[157 159  97  98 159  99] = Y
[ 99 157 157 158 158 158] = E
[159 100 160 103  98  98] = M
[ 99 159 158 159 156  97] = W
[ 96  97  98  98  98 158] = B
[ 98 158  99  98 158  97] = R
loc: [156]	W, 4
then: [159 158 159]	[156  97]
then: [ 99 159]	[158 159]

[140 140 118 118 129 138 137] : K
[150 138 141 150 126 150 126] : N
[146 145 124 125 134 144 142] : V
[157 145 124 125 123 153 132] : C
[104 113 134 137 149 107 128] : J
loc: [153]	C, 5
then: [140 140 118]	[118 129]
all N: [150]	0 3 5

[121 125 111 138 123 123 119 123 137 124] : Z
[122 131 132 117 134 121 118 120 135 145] : X
[135 123 137 138 121 135 138 124 105 121] : T
loc: [119]	Z, 6
then: [117 134]	[121 118]
key -> tag
[123] -> k235
[122] -> k403
[120] -> k806
[124] -> k874
[137] -> k45
[136] -> k626
join Z 7: 	k235
then: [121 125 111 138 123 123]	[119 123]
then: [132 117 134 121 118 120]	[135 145]

[126 158 142 132] -> G
[130 125 130 125] -> H
[126 153 140 134] -> F
[126 141 132 131] -> L
[133 143 134 135] -> Q
[131 141 133 125] -> P
[130 160 144 138] -> S
[126 153 132 134] -> D
loc: [140]	F, 2
all H: [130]	0 2

[133 132 132 133 134 143 107]  zodem
[118 142 142 129 140 139 113]  risi
[118 142 142 129 141 130 107]  Luman
[142 134 131 138 142 109 141]  Gotog
[118 142 132 131 141 141 107]  revi
all risi: [142]	1 2
all zodem: [132]	1 2
q: [118 142 132 131 141 141 107]	revi
then: [142 132]	[131 141]
Table of tags by key:
[141] -> k191
[134] -> k794
[142] -> k177
join Gotog 4: 	k177
loc: [138]	Gotog, 3
loc: [139]	risi, 5

[118 131 146 126 141 136 147 106 129 147 126 147 127 135 139 130 140 141
 134 101 147 126 129 144 129 119 133 130 127 140 135 133 130 126 130 121
 144]  paga
[102 114 128 136 130 129 145 125 133 131 115 118 120 138 140 135 128 127
 139 108 122 119 125 133 131 125 149 116 119 145 134 134 125 134 117 120
 140]  Vof
[119 105 121 124 135 124 109 155 129 130 128 134 122 133 140 119 127 125
 128 132 139 138 130 116 132 138 146 125 120 130 125 122 120 150 128 111
 127]  Fili
q: [118 131 146 126 141 136 147 106 129 147 126 147 127 135 139 130 140 141
 134 101 147 126 129 144 129 119 133 130 127 140 135 133 130 126 130 121
 144]	paga
tags:
[128] -> k528
[126] -> k249
[119] -> k715
[115] -> k883
join Fili 10: 	k528
all paga: [147]	6 9 11 20
q: [119 105 121 124 135 124 109 155 129 130 128 134 122 133 140 119 127 125
 128 132 139 138 130 116 132 138 146 125 120 130 125 122 120 150 128 111
 127]	Fili

[134 134 100 138 128 138 112 147 105] -> Did
[134 134 157 138 128 138 122 126 118] -> dasur
[123 118 123  99  99 123  99  99 149] -> nika
then: [134 134 157 138 128]	[138 122]
all nika: [99]	3 4 6 7
loc: [122]	dasur, 6
loc: [147]	Did, 7
all Did: [134]	0 1

[128 134 128 130 128 133 127 126 125 131 128 136 127 128 130 125 127 124
 131 135 127 127 130 127 124 133 127 128 127 129 123 131 126 133 126 127
 127 128 113 107 131 128 126 132 141 125 131 126 131 129 132 127 131 130
 128 124 123 126 131 129 127 131 129]  kig
[128 127 128 127 128 128 128 128 127 127 128 127 128 128 128 129 128 129
 128 127 128 128 128 128 129 128 128 130 128 128 128 128 127 127 130 128
 128 127 128 133 128 128 129 128 122 130 128 129 128 128 126 127 128 128
 128 129 129 129 127 130 129 128 130]  babal
[128 126 128 127 127 128 129 128 125 127 128 126 128 129 128 132 127 128
 127 127 128 129 128 128 129 129 129 129 128 129 129 130 130 126 127 127
 128 127 128 137 129 128 128 128 118 128 128 129 127 129 126 127 128 128
 131 129 129 129 127 131 129 128 132]  nidi
[128 125 128 125 128 128 129 128 126 126 128 124 128 129 124 133 127 128
 128 126 128 126 128 127 130 128 129 129 127 129 129 126 130 127 127 128
 128 126 127 146 129 128 128 129 109 129 127 129 126 130 125 125 129 128
 128 129 129 128 127 133 129 128 132]  pimoz
[129 123 128 124 128 129 129 128 127 125 128 123 126 129 125 133 129 129
 127 126 127 129 128 127 130 129 129 128 127 129 129 127 132 127 126 128
 128 126 127 152 130 127 126 129 102 130 127 130 125 130 123 123 129 128
 127 130 130 129 129 135 129 128 133]  dudos
[128 128 128 129 130 126 127 128 130 129 128 129 129 127 127 127 128 127
 127 129 128 127 128 129 127 126 126 126 129 127 129 130 127 131 129 127
 128 131 133 117 126 128 128 126 135 126 126 126 129 128 132 128 127 127
 129 129 128 127 127 123 127 127 117]  zus
[128 130 128 130 127 128 128 129 128 129 128 129 128 128 131 126 128 130
 128 128 127 126 128 128 127 126 128 126 128 128 128 129 127 127 128 127
 128 128 129 119 127 128 127 127 139 126 129 129 129 127 128 131 127 128
 131 127 128 127 130 125 128 128 129]  magev
[128 128 128 129 131 126 126 127 131 129 128 129 130 127 128 127 128 126
 127 128 127 126 127 129 127 124 125 129 129 127 129 129 127 133 130 128
 128 131 135 118 125 128 130 126 132 126 125 125 129 128 134 127 127 127
 131 129 127 127 128 122 129 127 111]  gafub
[128 127 128 129 131 126 126 127 132 127 128 129 130 127 130 129 127 126
 127 127 128 130 127 129 127 124 125 131 129 127 129 127 128 133 130 128
 128 131 135 114 125 128 130 126 132 127 125 125 128 128 134 127 127 127
 128 129 127 127 127 123 129 127 111]  nanu
[128 130 128 130 126 128 129 130 128 130 129 128 127 128 131 125 129 131
 128 126 128 125 128 129 128 128 130 130 129 128 129 127 127 123 129 128
 128 127 131 125 126 128 128 127 143 128 130 131 129 124 126 134 126 128
 129 128 130 128 129 125 127 127 136]  tudal
[129 122 128 123 127 127 129 128 126 125 127 121 128 129 124 136 128 128
 127 125 127 130 128 127 131 130 129 130 127 128 129 127 133 126 126 129
 128 125 126 159 130 127 127 129  96 132 126 130 125 129 122 122 129 128
 126 130 130 130 127 136 130 128 135]  Gurez
[128 132 128 130 127 130 128 127 127 130 128 133 127 128 129 127 128 126
 130 132 127 126 129 128 126 130 128 127 127 128 125 128 126 130 127 129
 128 128 120 114 129 128 126 130 141 127 130 127 130 128 130 129 129 129
 128 125 125 126 132 127 128 130 130]  dak
tags:
[123] -> k138
[128] -> k959
[122] -> k383
[127] -> k639
join dudos 1: 	k138
q: [128 128 128 129 131 126 126 127 131 129 128 129 130 127 128 127 128 126
 127 128 127 126 127 129 127 124 125 129 129 127 129 129 127 133 130 128
 128 131 135 118 125 128 130 126 132 126 125 125 129 128 134 127 127 127
 131 129 127 127 128 122 129 127 111]	gafub
q: [128 130 128 130 126 128 129 130 128 130 129 128 127 128 131 125 129 131
 128 126 128 125 128 129 128 128 130 130 129 128 129 127 127 123 129 128
 128 127 131 125 126 128 128 127 143 128 130 131 129 124 126 134 126 128
 129 128 130 128 129 125 127 127 136]	tudal
q: [128 127 128 127 128 128 128 128 127 127 128 127 128 128 128 129 128 129
 128 127 128 128 128 128 129 128 128 130 128 128 128 128 127 127 130 128
 128 127 128 133 128 128 129 128 122 130 128 129 128 128 126 127 128 128
 128 129 129 129 127 130 129 128 130]	babal
all dak: [125]	30 55 56
then: [126 132 127 128]	[130 130]

[124 138 131 119 127 143 131 118 105 143  99 118 146 113 132 139 115 130
 119 129 150] : Paza
[129 147 135 123 127 140 123 107 113 136 127 124 141 127 115 119 132 139
 130 117 150] : pud
[134 132 144 119 126 126 126 107 113 141 135 134 141 109 132 137 131 127
 130 113 138] : mut
loc: [144]	mut, 2
all pud: [139]	17
then: [132 139 115 130 119]	[129 150]
Table of tags by key:
[138] -> k21
[119] -> k912
[137] -> k810
[139] -> k451
join Paza 15: 	k451
q: [129 147 135 123 127 140 123 107 113 136 127 124 141 127 115 119 132 139
 130 117 150]	pud
all pud: [130]	18

[126 127 133 126 128 128 126 130 126 124 126 123 123 128 131 128 127 133
 127 126 123 129 126 130 126 130 124 132 126 124 131 128 128] = lafer
[127 128 131 127 128 128 127 129 127 126 124 125 125 128 130 128 128 131
 127 127 125 129 127 129 127 129 126 130 126 126 130 128 128] = godit
[129 114 144 124 126 120 119 134 120 107 111  96 107 123 124 139 125 131
 138 130 116 120 134 121 122 127 115 146 107 122 131 114 135] = tigib
[129 124 130 128 127 126 126 129 126 124 124 121 124 127 125 131 128 127
 132 129 126 125 130 125 127 127 126 131 123 128 128 124 130] = faled
[130 121 132 128 127 124 125 130 125 120 121 130 121 125 123 134 127 125
 135 131 125 123 133 123 127 125 124 134 118 128 127 120 132] = Fim
[129 114 145 124 126 120 118 134 120 106 111  96 106 123 124 139 125 132
 138 129 115 120 134 121 121 127 114 146 107 121 132 114 135] = vumen
[128 126 131 127 128 127 126 129 127 124 125 123 124 127 128 130 127 130
 129 128 125 127 128 127 127 128 125 131 125 126 129 126 129] = kovo
[128 126 130 128 128 127 127 129 127 125 126 123 125 127 127 130 128 128
 130 129 127 127 129 127 127 128 126 130 125 128 128 126 129] = leda
[126 127 135 125 128 128 125 130 126 122 125 121 121 128 132 129 127 135
 126 125 121 129 126 130 125 131 123 134 125 122 132 128 128] = seg
[127 127 132 127 128 128 126 129 127 125 126 124 124 128 130 129 128 131
 127 127 125 129 127 129 126 129 125 131 126 125 130 128 128] = ket
Table of tags by key:
[130] -> k64
[125] -> k416
[129] -> k838
[124] -> k132
join lafer 9: 	k132
q: [127 127 132 127 128 128 126 129 127 125 126 124 124 128 130 129 128 131
 127 127 125 129 127 129 126 129 125 131 126 125 130 128 128]	ket
then: [129 126 130 125 131 123]	[134 125]
q: [127 128 131 127 128 128 127 129 127 126 124 125 125 128 130 128 128 131
 127 127 125 129 127 129 127 129 126 130 126 126 130 128 128]	godit
all Fim: [125]	6 8 13 17 20 25

[118 159 113 129 155 159 123 159 159 115 138 154 128 118 131 139 114 131
 128 151 126 157 129 157 133 128 126 129 123 128 152 160 158 120 154 114
 124 138 123 132 155 125] : borog
[132 125 126 104 144 124 104 124 122 136 145 134 145 130 145 139 105 135
 146  99 120 126 142 132 110 147 106 106 143 133 115 125 130 137 122 128
 104 105 105 144 134 145] : tus
[141  98 146 130 147  97 137  98  98 144 123 102 145 141 124 120 146 126
 139 105 135  99 127  99 125 132 135 119 133 130 105  97  98 137 102 146
 136 121 137 125 101 131] : nufof
all borog: [128]	12 18 25 29
all borog: [120]	33
then: [132 125 126 104 144 124 104 124 122]	[136 145]
then: [129 155 159]	[123 159]
q: [118 159 113 129 155 159 123 159 159 115 138 154 128 118 131 139 114 131
 128 151 126 157 129 157 133 128 126 129 123 128 152 160 158 120 154 114
 124 138 123 132 155 125]	borog
then: [120 146 126 139 105 135  99]	[127  99]

[128 128 117 135]  Zaz
[127 128 156 113]  nel
[135 123 133 125]  ruk
[127 129 110 142]  pes
[126 130 132 138]  Doz
[135 137 137 137]  Gog
[126 128 156 113]  Duv
[128 128 117 134]  gupe
[132 125 127 122]  fige
[129 127 132 125]  zise
[126 130 124 134]  gile
all Gog: [137]	1 2 3
all gile: [134]	3
tags:
[133] -> k720
[117] -> k952
[135] -> k852
join ruk 2: 	k720
q: [135 123 133 125]	ruk
q: [128 128 117 134]	gupe
q: [128 128 117 135]	Zaz
loc: [133]	ruk, 2

[132 129 124 131 141 143 147 137 152 123 125 124 124 128 141 135 128 130
 147 131 122 123 118 145 149 125 151 146 123 128 132 124 119 133 126 130
 125 148 125 138 122 144 123 141 118 130 143 130 132 126] : ton
[132 129 124 136 141 143 147 137 152 123 125 124 124 128 141 135 128 129
 147 131 122 123 118 145 130 125 151 146 123 128 132 124 119 133 126 122
 130 148 125 122 118 143 141 123 130 138 144 137 132 126] : kevov
[132 129 124 136 141 143 147 137 152 123 129 124 124 128 141 135 128 129
 147 131 122 123 145 118 130 125 151 146 123 128 132 124 119 134 126 122
 125 148 125 143 122 144 123 141 118 130 143 124 132 126] : leki
then: [118 145 130]	[125 151]
all kevov: [130]	24 36 44
then: [138 122 144 123 141 118 130 143]	[130 132]
q: [132 129 124 131 141 143 147 137 152 123 125 124 124 128 141 135 128 130
 147 131 122 123 118 145 149 125 151 146 123 128 132 124 119 133 126 130
 125 148 125 138 122 144 123 141 118 130 143 130 132 126]	ton
tags:
[123] -> k199
[129] -> k736
[131] -> k746
[128] -> k816
[124] -> k228
[130] -> k793
[125] -> k610
join leki 47: 	k228
all ton: [130]	17 35 45 47

[137 118 129 103 130 121 123 130 134 117 118 119 123 120 123 135 121 118
 115 116 127 104 138 139 138 145 121 128 132 120]  baza
[121 130 140 108 124 110 107 135 132 126 108 116 133 116 118 135 129 119
 119 119 144 118 126 138 122 131 120 128 132 139]  fanul
[120 131 142 112 123 111 107 135 131 129 107 117 134 117 117 134 131 121
 122 121 146 120 127 137 119 127 121 126 131 140]  Som
[140 113 148 122 121 130 141 127 115 138 114 128 135 146 131 140 138 118
 113 126 120 128 127 126 113 124 112 132 133 133]  gasok
[120 137 115 133 129 118 115 123 134 156 125 142 107 123 127 126 131 126
 133 141 133 143 133 126 119 139 137 115 130 122]  laku
[146 111 118 149 130 139 144 120 115 118 123 129 130 140 130 129 121 125
 116 128 115 118 141 136 123 119 132 128 115 121]  pesen
tags:
[126] -> k159
[138] -> k413
[140] -> k281
[139] -> k431
join baza 23: 	k431
q: [120 137 115 133 129 118 115 123 134 156 125 142 107 123 127 126 131 126
 133 141 133 143 133 126 119 139 137 115 130 122]	laku

[124 141 138 132 129 139 124 127 130 137 122 124] = vezor
[131 125 105 137 134 132 139 119 139 125 123 128] = vonak
[118 116 119 140 113 132 139 138 145 122 132 137] = Lonu
all vezor: [124]	0 6 11
q: [131 125 105 137 134 132 139 119 139 125 123 128]	vonak
loc: [128]	vonak, 11
key -> tag
[140] -> k682
[133] -> k876
[131] -> k328
[124] -> k705
[137] -> k646
[136] -> k220
[132] -> k992
join vezor 3: 	k992

[128 127 123 132 119 127 130 131 131 118 127 129 127 128 129 130 131 129
 130 124 129 123 133 120] : Tufu
[130 129 136 129 130 135 128 132 126 137 132 125 128 134 128 125 136 127
 129 127 124 116 131 135] : dekoz
[128 127 123 132 123 127 130 131 131 128 127 128 129 128 129 130 131 130
 130 124 129 123 133 120] : bemol
q: [128 127 123 132 119 127 130 131 131 118 127 129 127 128 129 130 131 129
 130 124 129 123 133 120]	Tufu
all bemol: [128]	0 9 11 13

[140 112 113 141 134 133 131 127 137 125 118] = ged
[132 123 120 144 135 102 114 118 122 128 156] = sasep
[137 109 118 139 137 129 128 118 129 106 103] = bog
[120 106 133 121 130 121 130 118 110 100 119] = Gib
[148 121 131 146 133 136 124  98 114 116 133] = Sedat
[118 138 134 128 118 140 131 133 117 140 140] = kipem
then: [123 120 144 135]	[102 114]
Table of tags by key:
[132] -> k932
[134] -> k641
[148] -> k398
[114] -> k763
[133] -> k823
join Sedat 4: 	k823
q: [140 112 113 141 134 133 131 127 137 125 118]	ged

[120 140 133 133 121 125 136 128 142 116 120 125 123 118 142 130 118 116
 151 117 128] -> Gizol
[121 138 127 117 128 126 118 124 128 132 131 130 127 131 128 130 144 133
 120 134 144] -> nuba
[125 135 132 111 143 140 131 128 125 134 127 135 132 138 125 144 127 128
 121 139 128] -> vefor
[122 123 134 137 119 129 129 121 129 132 119 126 126 114 129 120 127 120
 133 100 119] -> tofo
[140 120 127 124 115 134 136 119 115 129 136 117 117 125 136 122 117 115
 117 115 121] -> gevor
all gevor: [117]	11 12 16 18
all tofo: [129]	5 6 8 14
then: [140 120]	[127 124]
all vefor: [135]	1 11
Table of tags by key:
[126] -> k819
[140] -> k150
[125] -> k920
[134] -> k391
[124] -> k693
[135] -> k130
[141] -> k931
join vefor 0: 	k920

[107 155 153 130 132 151 113 100 144 126 124 123]  Vira
[125 111 131 131 134 121 135 142 124 119 128 134]  nuga
[115  97 138 138 141 111 138 151 124 113 121 113]  Lesed
[135 138 135 127 135 127 123 117 134 131 125 126]  kan
[131 118 131 132 135 118 135 131 131 118 127 134]  besop
[128 126 128 128 128 127 128 128 127 127 137 128]  Ludil
[126 114 129 130 132 122 133 139 124 121 129 132]  fetis
[109 152 149 120 131 146 115 103 143 128 123 124]  pil
[120 106 134 134 137 116 138 146 126 116 125 136]  sepe
all kan: [135]	0 2 4
all Lesed: [138]	2 3 6
Table of tags by key:
[137] -> k858
[138] -> k28
[124] -> k978
[134] -> k441
[132] -> k702
[131] -> k802
[128] -> k965
join Lesed 2: 	k28
all besop: [131]	0 2 7 8
loc: [139]	fetis, 7
q: [135 138 135 127 135 127 123 117 134 131 125 126]	kan
then: [126 128 128 128 127 128]	[128 127]

[133 119 134 154 117 147 111 117 138 120 133 123 128 130 120 139 132 124
 117 113 141 146 140 138 121 150 158 125 146 135] -> Sos
[144 145 114 104 125 124 145 149 107 128 140 152 118 123 141 121 130 133
 145 121 125 133 128 138 114 119 117 136 114 132] -> vum
[135 119 135 153 119 145 109 118 138 122 134 122 126 130 119 139 132 124
 119 115 141 143 141 138 121 151 160 124 146 136] -> nos
[143 120 145 122 149 129 112 139 136 139 140 108 124 135 106 133 128 130
 121 145 125 121 133 123  97 127 152 134 132 143] -> guz
loc: [113]	Sos, 19
Table of tags by key:
[149] -> k450
[151] -> k671
[135] -> k962
[152] -> k271
[150] -> k80
[124] -> k583
join nos 25: 	k671
all vum: [145]	1 6 18
then: [133 128 130 121 145 125 121 133]	[123  97]
q: [133 119 134 154 117 147 111 117 138 120 133 123 128 130 120 139 132 124
 117 113 141 146 140 138 121 150 158 125 146 135]	Sos

[119 130 118 126 119 129 125 136] -> nalog
[128 119 135 135 127 135 129 125] -> Foma
[120 133 116 127 115 130 130 133] -> vugi
[120 134 125 110 129 129 134 133] -> zuvo
[120 123 125 133  98 122 121 118] -> zilit
[142 132 122 122 125 102 131 112] -> lunuk
[128 124 135 132 127 126 120 131] -> kal
[139 123 131 123 119 119 140 103] -> karub
[132 129 129 134 128 119 123 128] -> Piruf
[134 131 127 140 130 127 126 128] -> fop
key -> tag
[132] -> k463
[129] -> k171
[134] -> k580
[110] -> k953
[135] -> k742
join zuvo 3: 	k953
q: [128 119 135 135 127 135 129 125]	Foma
all karub: [123]	1 3

[122 137 134 128 125] : Popa
[128 129 113 131 130] : vigeg
[141 131 154 115 127] : Remas
[127 126 126 128 125] : mil
[145 123 130 126 127] : Lupun
[131 131 131 132 132] : vive
[127 126 122 127 127] : levib
[117 130 117 131 131] : lofo
key -> tag
[125] -> k812
[127] -> k477
[132] -> k425
[126] -> k280
join mil 4: 	k812
all lofo: [131]	3 4
q: [127 126 126 128 125]	mil
all levib: [122]	2
all vive: [131]	0 1 2

[128 132 123 120 130 133 135 128 129 125]  batut
[124 116 115 123 112 128 127 128 128 128]  Duva
[138 118 124 116 115 123 109 125 124 128]  varus
[138 130 127 126 129 130 132 128 129 127]  viza
[117 129 127 127 129 129 128 128 128 128]  baked
[127 130 138 122 119 124 114 126 125 128]  finam
all baked: [129]	1 4 5
then: [124 116 115 123 109]	[125 124]
then: [138 130 127]	[126 129]
tags:
[120] -> k894
[119] -> k642
[112] -> k570
[130] -> k142
join batut 4: 	k142

[124 119 128 128 119 124 127 128 147 128 132 127 140 128 125 128 131 128
 127] = kolo
[126 124 128 128 118 126 127 129 152 129 131 127 134 128 125 128 131 128
 127] = fove
[130 133 127 128 126 128 128 128 131 128 127 130 129 128 134 128 128 128
 128] = Kef
[129 128 129 128 136 130 129 127 112 127 127 128 127 128 127 128 126 128
 128] = ves
[129 129 129 127 132 130 128 128 128 129 127 128 131 130 134 128 126 128
 128] = Gazog
[133 138 126 128 115 126 127 131 155 129 127 128 120 128 136 128 128 128
 129] = pog
loc: [115]	pog, 4
all Kef: [128]	3 5 6 7 9 13 15 16 17 18
then: [131 128 127 130 129 128 134]	[128 128]
q: [129 128 129 128 136 130 129 127 112 127 127 128 127 128 127 128 126 128
 128]	ves
tags:
[120] -> k940
[134] -> k170
[139] -> k593
[140] -> k941
[119] -> k719
[128] -> k226
[127] -> k208
join kolo 12: 	k941

